Here are a small network's activations along a few directions, averaged over the inputs that share one value of a field.
Related values have similar rows: they may be neighbours, one step apart, or belong to one group.

Other fields shift rows strongly along one fixed direction, in all tables alike. That doesn't count.
These rows show it; all are for the same value of a field, averaged over different records:
[  7 -11   0  -2   5   4  -4  -1  -2  -1   8  -1   0 -16   2  10]
[  6  -2  19  -8  16 -12  -6  -3 -13  31 -17 -15   3 -69  24  14]
[  6   0  27  -9  20 -18  -7  -5 -17  42 -25 -21   4 -87  31  15]
[  7 -16 -12   0  -2  14  -3   0   5 -21  23   8  -2  17 -12   7]
[  8 -12  -3  -2   4   6  -3  -1  -1  -5  11   1  -1  -9  -1   9]
[  8 -29 -47   8 -21  43   1   5  24 -75  64  34  -7 109 -51  -2]
[  7  -9   6  -4   9  -1  -4  -2  -6   9   0  -6   1 -32   9  11]
[  7 -22 -31   4 -12  29   0   3  15 -48  44  21  -5  65 -32   1]

Field Rase:
d2: [ -3   1  -2  -3  -8  -5  16  16  -2  21 -20 -11  -9  -8   3   0]
d11: [-10   8 -16   4  -7  -6  14   6  -4   8   1  -2   3  12  -1  -4]
d5: [ -3   5  -2   1   0   7  -7 -12   5  -5   2   9  -9  23  -4   0]
d16: [-17   1  -5   9  -9 -12  14  -3  -5 -10  -7  -3   5  15 -12  -1]
d9: [ -2   2   4  -7  -1  10 -11   4   7   7 -12   7  -6  -1  16   5]
d13: [  7 -10   3  -4   7   1  -4  -1  -4   5   3  -4   0 -25   6  10]
d3: [ -2   1  -9   0 -10  11   1  -2   1 -12  20  12   6  22 -11   1]
d1: [  2  13 -15   0 -14   1   4  -1  -3 -28   8  12   8  32 -21 -15]
d10: [  2  11   4  -2   8 -14   0   4 -17  18  -7 -16  12 -29   7   0]
d15: [  4   6   2  -3   9  10   0  11   9   4 -13  -3   1   2  10  -9]
d7: [-17   3  14   2  -1 -19  12  -5 -11  14 -30 -13  -4 -17  12 -15]
d17: [  5  -1   0 -10   6  -2  -1  17   2  11  -1 -11   3  -9   1  -4]
d18: [  1  -2  -9  13  -5  10   3  11  11  -2 -12   1  -9  27  -5  -6]
d14: [ -2  12   7   2  -3 -11  -4  -9   9 -19   6  -3   0  25 -10 -14]
d12: [ -4  16  26   2  -9 -18  -4  -5  -4   7  -3  11  14 -16   5   3]
d4: [ -3  12  15  -5  -1 -13  -4 -24  -2  16  -8   7   4 -12   8   0]
d8: [-1 13  9  2  9 -4 -5  1  5  4 -9 -1 -6  6 10 -8]
d6: [-13   9  13  11   8 -11   3  -2  -4  28 -29 -13  -7 -24  15  -8]
A value of Rase combines one of 6 hidden first parts with one of 3 second parts; all combinations occur once.
d7 and d4 share the first part; d7 and d6 share the second. Which value has the first part of d6 and the second part of d4?
Answer: d5
d1 and d16 share the first part; d1 and d15 share the second. Which value has the first part of d15 and the second part of d16?
Answer: d18
d3 and d10 share the first part; d3 and d13 share the second. Which value has the first part of d13 and the second part of d10?
Answer: d17

Field Rufi:
v2: [ 1 -2  0 -1 -5 -8  7 -1 -5 -2 11 -2  8 -5 -7  4]
v10: [ -5   8  17  -5   0 -22   1  -8 -14   6  -3  -4  12 -32   3   1]
v14: [  2  -6  -1   3   0  11  -3  12  16   0  -8   0 -15  18   4  -3]
v1: [  2  13  32  -5   7 -16 -14 -19 -12  19 -13   1   9 -52  21  10]
v3: [  4 -11 -10  -1  -7  13  -8 -12  11 -29  28  21   2  34 -15   5]
v8: [-6  2 -4  7 -1 12 -1  5 14 -5  0  3 -5 30  1 -6]
v13: [ 10 -10 -16  -8   0  12   3  16   1  -6   8  -4   0  -3  -4   5]
v7: [ -4  25  14   1   2 -14  -4  -6   0  14 -18   1   4  -5   9 -11]
v5: [  0  -9 -10   4   1  11  10  15  -1   8 -10  -6  -7   1  -1   0]
v6: [ -9  10  17   0   8 -25   6  -4 -17  36 -34 -24   5 -52  16   1]
v4: [ -6  16  19  -7   8 -12  -3  -5  -5  26 -28 -11  -2 -22  19  -8]
v11: [ -4 -10 -26   8 -15  16  12   7   7 -22  14   7  -9  47 -21  -8]
v15: [  7   7  34 -10  26 -21 -11 -11 -16  49 -27 -19   2 -97  40  21]
v12: [  3 -14 -29   4 -12  16   5  11   5 -28  35  13   0  45 -25   1]
v9: [ 13 -18 -13   0   5  24 -10   3  13 -24  23   9  -5  25  -9   2]
v16: [ -9   0 -22  10 -18   3  10  -3   3 -42  23  14   1  68 -30 -15]
A value of Rufi combines one of 4 hidden first parts with one of 4 second parts; all combinations occur once.
v15 and v8 share the first part; v15 and v3 share the second. Which value has the first part of v3 and the second part of v8?
Answer: v4
v16 and v10 share the first part; v16 and v5 share the second. Which value has the first part of v5 and the second part of v10?
Answer: v13
v14 and v9 share the first part; v14 and v7 share the second. Which value has the first part of v7 and the second part of v9?
Answer: v1
